A small network was shown many inputs. Here are its activations along a few directions, one row for each input.
In each table, some parts of the input vary, and every possible input appears once, in random order.
A made-up example of a description, with smaller parts first: values(2) and (point or ring(9) or (ring(5) and line(6))).
Shared parts are said once, and a part with two or three values counts as separate values.

Other details of the inputs shift rows strongly along two fixed directions, in all tables alike. That doesn't count.

Rows:
R1: [ 1 -1  0 -2  5  1 -1  0 -4  2 -3 -1]
R2: [-5  7  5 -3 -6 -4  4  2 11 -6  5  4]
R3: [ 0 -1 -2  2  2  0 -2 -1  1  1 -7  2]
R4: [-1  7  8 -6 -4 -4  5  3  6 -5  8  0]
R5: [ 3 -4  0  1  4  3  2  0 -2  3 -1  3]
R6: [ 1 -4  0  3  2  4  2 -1 -4  1  0 -2]
R7: [-1 -1 -1  6  3  2 -2  2 -2 -1 -3 -3]
R8: [-1 -1 -4  2  3 -3 -1  0 -5  2 -1 -3]
R9: [ 1  0  3  2  5  4 -1  0  0  0 -5 -1]
R10: [-4  6  7 -2 -6 -2  3  4 10 -7  7 -1]
R11: [ 3 -4  2  1  3  4  1 -2 -4  2 -1  1]
R12: [-2 -1 -4  0  2 -1  1  0 -4  3 -3 -1]
R13: [-4  6  3 -6 -7 -8  5  1  7 -5  7  0]
R14: [ 1  0 -2  2  3  1 -2  0  1  3 -6  2]
R15: [-3  2  4 -4 -8 -4  6  2  8 -4 11  3]
R16: [-3  3  5 -1 -8 -3  5  3  5 -7 12  0]
R17: [ 3  0  3 -1  6  2  1 -1 -4  2 -3 -2]
R18: [ 1  0 -1  2  4  1 -1  1  1  2 -6  2]
R19: [-3  3  4 -4 -8 -4  6  1  8 -4  9  6]
R20: [-1 -1 -3 -1  3 -2  0 -1 -3  4 -3 -1]
R21: [ 0 -5 -3  2  1  1  2 -1 -2  4 -1  2]
R22: [ 1  0 -1 -1  4 -1  2  0 -3  4 -4  1]
R23: [ 2 -4  2  2  3  3  2  1 -3  3 -1  2]
R24: [-2  7  6 -6 -4 -6  5  2  7 -4  8  2]
R25: [ 0 -1 -3  5  3  1 -4  1 -1 -1 -3 -2]
R26: [ -5   6   1  -3  -8 -10   4   1   5  -6   8  -1]
R27: [ 0 -1  0  0  3  1  0  1 -5  2 -2 -4]
R28: [-2 -1 -5  5  1 -1 -3  0 -1  0 -4 -1]
R29: [-1 -1  0  4  3  3 -1  2 -1  0 -4 -3]
R30: [-1 -1 -4  5  2  0 -4  1 -1  0 -4 -2]
R31: [ 2  0  3  3  5  4  0  0  0  1 -5 -1]
R32: [ 1 -1  1  3  4  4 -2 -1  0  0 -4 -3]
R33: [ 0  4  9 -3 -6 -1  7  1  7 -5 10  3]
R34: [ 1 -4 -1  2  1  4  1  1 -4  2  0 -1]
R35: [-4  6  6  1 -6 -3  3  2  8 -9  8 -3]
R36: [-1 -1 -3  0  3 -1 -1  0 -4  2 -2 -2]
R37: [ 16  10  -7 -18 -22  11 -46 -20   2   2   4   1]
R38: [ 0 -5 -4  4  1  0  1  0 -4  2  0  0]
R39: [-3  7  8 -6 -5 -4  5  3  6 -5  8  0]
R40: [ 2  0 -2  2  2  0 -1  0  1  2 -7  2]
R41: [ 0 -5 -3  2  1  1  2  0 -3  2 -1  1]
R42: [-1 -1 -3  2  4 -1  0  1 -5  1 -1 -4]
R43: [ 0 -1 -2  3  3  3 -3  2 -1  0 -4 -2]
R44: [ 0 -1  1  0  4  1  1  1 -4  3 -2 -4]
R45: [ 0  0  0  0  4  2  0 -1 -5  1 -2 -5]
R46: [-4  6  5 -3 -5 -3  3  4 11 -7  7  0]
R47: [-1 -1 -4  0  2 -3  1 -1 -4  2 -4 -1]
R48: [ 3  0  2  2  4  4 -2  1  0  2 -5  0]
R49: [-3  3  4 -4 -8 -5  7  0  8 -5  8  6]
R50: [ 0 -1 -2 -2  3 -2  0 -1 -3  3 -5  1]
R51: [ 1 -5 -5  2 -1  0  1 -2 -3  2 -2  2]
R52: [-1 -1 -3  3  3  1 -1  0  1  2 -6  0]
R53: [-1 -2 -4  3  1  0 -1  0  0  0 -7  0]
R54: [ 2 -5  1  3  3  4  3 -1 -3  2  0 -1]
R55: [ 0 -4 -4  2  0  1  1 -1 -3  3 -1  2]
R56: [-1 -1 -4  3  1  1 -2  0  0  1 -5  0]
R57: [ 4 -3  2  1  3  4  1  0 -3  3 -1  2]
R58: [-2  7  6 -3 -4 -3  4  4 11 -7  6  3]
R59: [-1 -1 -3  3  2  2 -3  1  0  1 -5 -1]
R60: [-1 -1 -5  5  1 -2 -2 -1  0 -1 -5 -1]
R61: [ 0 -5 -3  2  2  3  2  1 -4  1  0  0]
R62: [ 0 -1  2  0  5  1  1 -1 -4  2 -2 -4]
R63: [-1 -1 -2  0  4  0  1  1 -5  1 -2 -3]
R64: [ 1  0  3 -1  5  2  1 -1 -4  2 -3 -2]
R65: [ 0 -4 -5  4  0  0  0 -2 -4  2  0  1]
R66: [ 1 -1  0  1  4  3 -3  1  0  1 -5  1]
R67: [ 0 -1 -1 -1  5 -1  0  0 -3  3 -3  0]
R68: [ 3 -4 -2  1  1  0  1 -2 -2  4 -3  4]
R69: [ 0 -5 -3  4  2  1  1  1 -4  1  1  0]
R70: [ 1 -1  2  2  4  4 -2  1  0  1 -5  0]
R71: [ 0 -1 -1 -1  4  0  0  1 -4  2 -2 -3]
R72: [ 1 -5 -4  1 -1  0  1 -2 -2  3 -2  2]
R73: [-4  6  4 -3 -6 -4  3  3 11 -6  6  1]
R74: [-1 -1 -1  2  3 -1  0  2 -6  1 -1 -5]
R75: [ 0  0  0  2  4  0  0 -1 -6  0 -1 -5]
R76: [-1  0 -2 -1  4 -1  1 -1 -3  4 -4  1]
R77: [ 2  0  0 -1  6  0  1  1 -3  3 -3  0]
R78: [ 2 -5  0  2  2  3  1  0 -3  3  0  0]
R79: [ 1 -4 -1  1  2  1  2  0 -2  3 -1  3]
R80: [-1  4  5 -4 -7 -4  6  2  8 -4 10  5]
R81: [-3  2  5 -4 -7 -3  6  2  8 -5 11  2]
R82: [-2  0 -5  2  2 -3  0 -1 -5  2 -2 -2]
R83: [-4  6  6 -3 -5 -4  3  3 11 -6  5  3]
R84: [ 0 -1  0  4  3  4 -2  0 -1 -1 -4 -4]
R85: [ 21  10  -6 -21 -25  14 -49 -23  -1   5  11   6]
R86: [-2  3  5  0 -8 -3  5  1  5 -8 13 -1]
R87: [ 2 -4  0  0  3  3  0  0 -3  3 -1  3]
R88: [-2  7  4 -6 -6 -8  6  1  7 -4  6  3]
R89: [ 0 -1 -2 -1  3 -1  0  0 -3  3 -2 -2]
R90: [ 0 -5 -5  4 -1 -1  0 -2 -4  1 -1  1]
Each input here is: values(3) and line(5) and line(6).
- The inputs of R57 and R80 match in every part but the line(6) part. If R23 is changed in the same way as R57 into R80, which row does it become? => R79
- The inputs of R6 and R61 match in every part but the line(6) part. If R35 is changed in the same way as R6 into R61, which row does it become? => R25
- The inputs of R49 and R11 match in every part but the line(6) part. If R26 is changed in the same way as R49 into R11, which row does it become? => R75
- Change only the values(3) part in R65. List by row number the other rows that result. => R28, R82
- Change only the values(3) part in R56. List by row number the other rows that result. => R12, R55
- A walk changes only the line(5) part. It starts at R30 and steps to R59. List the rest of the walk in order. => R73, R83, R18

Rows:
R91: [ 14  -8  -1  -9   6  13 -10 -11 -13  16  -9   5]
R92: [ -9 -18 -11  29  35   1  22  11  -9  11 -38  -2]
R93: [ -1 -23  -7  28  31   3  26   7 -28  13 -20  -6]
R94: [  9  -2 -16  -9 -17   8 -31  -7  -1   7   8  10]
R95: [  3  17   7 -14  -8  -1 -16  -2  10  -5   3  -3]
R96: [ -6 -14  -4  19  39   0  20  14 -17  12 -37  -7]
R97: [  7   3   3  -9 -17   1  -9  -9   9  -1  12  12]
R98: [-21  15  18   0   5 -19  37  21  24 -16   7  -1]
R99: [-19   8  11  -2  -2 -26  40  15  12 -14  18  -1]
R100: [ 11   1 -13  -8 -18   2 -30 -18  -5   2   5   2]
R101: [-15  -1  16   1  -7 -13  45  11  23 -11  14  13]
R102: [-11  10   5 -13 -15 -15  11   0   7  -8  18  -4]
R103: [-18   3  12   5  -4 -20  40  15  12 -19  23  -4]
R104: [  9  -2  -3   4   7  15 -23  -4  -9   5 -14  -9]
R105: [ -8  19  12 -10  -4  -9   6   6  19 -12  10  -1]
R106: [ -9   8   3 -12 -11 -10  10  13  11  -6  22   7]
R107: [ 12  -3  -8  -1   6   4 -14 -10 -20  13  -8  -1]
R108: [ 18  -1   2 -10 -12  15 -27 -15  -6   4  12   3]
R109: [ 12   9   0  -8  -8  16 -36 -12   0  -2   2  -6]
R110: [ 10   8  -5  -7 -13   8 -34 -11   5  -1  -8   2]
R111: [ -4 -23 -14  30  29  -4  29   6 -22  14 -27   2]
R112: [  7  -3 -10   5   5   8 -21  -6  -3   6 -21  -1]
R113: [  7   0 -14 -10 -22   3 -30 -20  -5   4   4  -1]
R114: [  0  12   0  -5 -12   1 -16  -6  17  -8   3   3]
R115: [ -6  13  15  -3 -10  -4   5   8  17 -17  12  -4]
R116: [ -1   3  17  -9 -13   2  16   2  12  -9  21   5]
R117: [ -5 -17  -4  27  36   8  17  11 -16   9 -30 -10]
R118: [  6 -11 -12   1  -1   9 -18 -12 -21   9  -4 -11]
R119: [  9 -12 -14   1   2  15 -21  -1 -16  11   1   0]
R120: [ -1   9  15 -13  -8  -9  13   3  12  -6  19   8]
- What is each input in this table made of? => values(3) and (line(4) or line(6))
- A walk changes only the line(6) part. It starts at R94 and steps to R113. List the rest of the walk in order. => R100, R111, R97, R101
- Change only the values(3) part in R120. List by row number the other rows that result. => R97, R108
- Change only the line(6) part in R91. List by row number the other rows that result. => R99, R102, R106, R107, R120

Rows:
R121: [  9  22   5 -20 -17   2 -36  -6  13  -6   3   1]
R122: [  0  -4 -13  11  25   3  -6   3  -8  11 -28  -3]
R123: [-11   6  23   1  -2 -14  47   6  16 -11  13   5]
R124: [ -9   2  21   6   1 -15  42  12  16 -15  19   8]
R125: [-17   0  12   7  -6  -8  40  20  21 -14  17   9]
R126: [-19   1  15   4  -1 -12  37  23  15 -16  24  -4]
R127: [-21   1   6   5  -9 -28  41   8  10 -16  16  -4]
R128: [  5 -10  -2   7  20   6   7  -9 -27  14 -16 -11]
R129: [ 15   9  -1  -9 -26   7 -25 -14   4  -4  19   9]
R130: [  6 -17   0   5  18  17   7  -6 -14  17 -22   0]
R131: [  7   2  -5 -18 -31   4 -25 -18  11  -3  11   7]
R132: [  1  -9 -11  20  21   9  -4  -4  -4   8 -28  -1]
R133: [  7 -15  -9  16  19   5   0   0 -26  11  -9  -8]
R134: [-24   2   6  -1  -5 -20  39  22  19 -10  16   8]
R135: [  9  20   8 -17 -20   5 -35  -7   8 -11   6 -11]
R136: [  8 -14  -4  12  22   6   2  -2 -26  10 -10  -8]
R137: [  5 -16  -7   2  25  10   0   5 -17  17 -15   2]
R138: [  4 -16 -11   7  21   9  -2   8 -16  17 -14   2]
R139: [  4   6  -9 -25 -27  -2 -27 -13   7   1  12   6]
R140: [ 15  13   0 -17 -19   0 -28  -9   1   0  22   7]
R141: [  7   3  -3 -14 -29   9 -26 -13  10  -2  15   8]
R142: [  6 -11 -16  12  17   2   1   3 -22  16 -14   4]
R143: [  4  -3  -5   7  23   4  -6   8 -11  11 -32  -5]
R144: [ -3  -6 -13  18  22   6  -7  -1 -12   6 -24 -13]
R145: [ 10  17   6 -11 -19   8 -33 -12  17  -9   3   2]
R146: [ 13  18  10 -14 -21   9 -33  -9  15  -9   2   1]
R147: [-23  15   8   5   4 -21  32  18  27 -16   6   3]
R148: [ -2  -6 -11  16  23   6  -6   0 -12   6 -25 -13]
R149: [-19  10  15  11   2 -14  34  15  30 -19   4   3]
R150: [ 10  14   7 -31 -19   8 -25 -14   6   4  13   4]
R151: [  8 -21  -2  10  21  16   2   0 -14  13 -16   3]
R152: [  5  -9  -2  16  20  10  -5   1  -7   7 -32  -3]
R153: [ 11   6  -3  -9 -28   2 -24 -18   4  -3  16   9]
R154: [-10   1  16  11  -2 -16  40  15  17 -14  20   8]
R155: [  7   9  -5 -12 -27  -1 -27 -16  -3  -5  21  -2]
R156: [ 14  18   7 -27 -19   1 -23 -19   0   3  14   4]
R157: [-20   6  22  -6  -1 -11  43  13  14 -12  16  -7]
R158: [  2 -16 -19   7  13  -8   3  -6 -21  16 -21   3]
R159: [  9  11  -7 -17 -25  -5 -27 -13   1   1  17   8]
R160: [-16  -2   7   7 -10 -25  44   6  17 -14  11   8]
R161: [  2   5  -7 -20 -30   1 -27 -16   3  -4  15  -5]
R162: [  0 -17 -14  13  16  13   0   5 -21  11 -12  -8]
R163: [  7 -21  -7  15  18  16   0   3 -13  14 -15   3]
R164: [  0  -6  -4  13  22   7  -7   4 -15   5 -28 -14]
R165: [-17   6  10   9  -5 -19  40  17   8 -17  23  -2]
R166: [  2 -15 -16   8  18  10  -1   8 -17  17 -16   3]
R167: [-12   7  17  -1   5 -22  40  17  13 -12  20   8]
R168: [  3 -18  -4   7  23  13   0   2 -21  11 -12  -9]
R169: [ -1  -6  -6  15  23   7  -7   2 -14   6 -27 -14]
R170: [  2   7  -5 -17 -28   6 -29 -11   3  -4  20  -3]
R171: [  8  22   2 -19 -16   2 -36  -8  14  -5   4   1]
- The inputs of R155 and R153 match in every part but one. If R157 is changed in the same way as R155 into R153, which row does it become? => R130
- What is each input in this table made of? => values(3) and (line(5) or (values(2) and line(6)))
- Change only the values(2) part in R127. List by row number the other rows that result. => R161
